A small network was trained on invented records. Each row is its activation on one of them, seen along a few directions.
Records have a field called Z. Each example row is followed by its value.
Other fields move the rows too, some of them a lot.
In the rows, zero is written as 500.
Random noise pushes rows far along 4 fixed directions. That doesn't count. These rows show it; they differ only by the noise:
[548 506 491 499 471 518 498 447 392 555 518 345 369 427 413 582 263 403]
[300 530 655 586 609 449 698 466 434 475 634 680 711 367 457 531 585 479]
[487 413 571 497 717 404 507 401 626 695 439 459 628 383 414 555 554 529]
[399 527 545 611 572 425 593 479 361 398 613 622 677 401 517 555 500 509]
[537 538 535 529 460 528 565 453 408 550 520 423 457 461 423 533 365 453]
[614 538 456 548 430 512 490 463 357 497 501 381 435 491 467 546 308 480]

[640 489 411 463 502 516 246 565 419 503 316 337 402 698 627 388 533 576] => z6
[398 429 708 457 693 435 558 353 726 724 424 587 567 344 383 483 707 546] => z8
[410 524 440 479 417 553 454 531 418 389 573 477 374 538 624 519 468 470] => z5
[493 553 465 660 528 355 577 513 430 383 473 780 758 524 546 582 539 569] => z1
[322 491 808 422 535 624 703 459 735 792 590 558 486 474 296 376 625 389] => z7
[635 650 697 449 421 657 638 449 700 780 338 521 599 602 363 398 643 500] => z6
[711 649 327 566 252 518 448 497 309 276 463 441 445 571 564 498 323 626] => z8
[171 570 591 619 632 457 611 656 355 270 762 701 536 409 592 504 585 493] => z2
[473 434 545 396 748 444 471 459 683 691 485 542 620 443 503 454 747 523] => z3
[254 258 456 424 717 299 332 549 418 441 514 557 550 235 494 709 333 425] => z1
[470 380 512 529 700 335 297 403 564 432 440 542 747 418 537 542 727 604] => z3
[537 468 414 604 523 423 350 503 486 381 571 521 609 517 563 541 421 553] => z7
[413 455 441 598 768 301 375 529 413 193 574 677 653 425 700 519 589 653] => z2
[409 657 512 539 288 654 616 543 338 374 563 535 352 564 589 462 448 486] => z8
[305 636 637 476 412 568 696 610 378 462 696 536 464 530 520 371 656 420] => z3
[638 587 473 643 295 546 571 455 436 423 501 604 664 612 572 433 499 598] => z5
[548 502 496 434 374 563 424 637 393 430 589 468 422 614 515 455 482 601] => z7
[337 501 598 488 523 552 670 414 412 511 601 447 392 352 361 663 246 269] => z4
[417 469 617 375 525 515 450 520 416 534 556 488 446 374 485 644 298 383] => z6
[638 658 519 554 222 525 560 438 436 465 405 548 522 550 440 519 335 521] => z1
[451 600 636 503 395 676 643 447 451 576 508 432 328 508 442 511 443 363] => z4
[469 419 643 499 576 618 532 550 625 572 444 494 481 416 437 427 661 497] => z2
[474 319 301 351 720 364 281 474 518 558 513 298 233 343 467 705 241 319] => z5
[723 448 365 490 632 437 273 466 552 602 332 302 440 556 637 479 538 614] => z4

Which value of Z does each new row have?
[665 516 370 558 386 494 371 518 505 513 413 368 472 628 567 472 542 609] => z5
[586 481 603 493 575 474 508 400 607 683 390 460 545 516 438 539 385 431] => z6
[354 578 620 316 155 864 622 662 309 401 672 434 180 568 422 341 356 348] => z7
[283 478 772 539 595 497 720 578 450 429 551 723 682 432 470 481 709 370] => z6
[528 540 427 563 470 424 425 430 391 351 500 552 557 417 529 590 424 582] => z8
[406 492 529 571 413 518 592 479 473 464 566 537 572 443 405 545 420 440] => z5
[332 437 585 543 602 418 620 432 598 554 578 610 692 372 423 574 558 470] => z5
[632 489 498 483 542 511 482 422 537 633 437 399 491 468 509 468 433 515] => z4
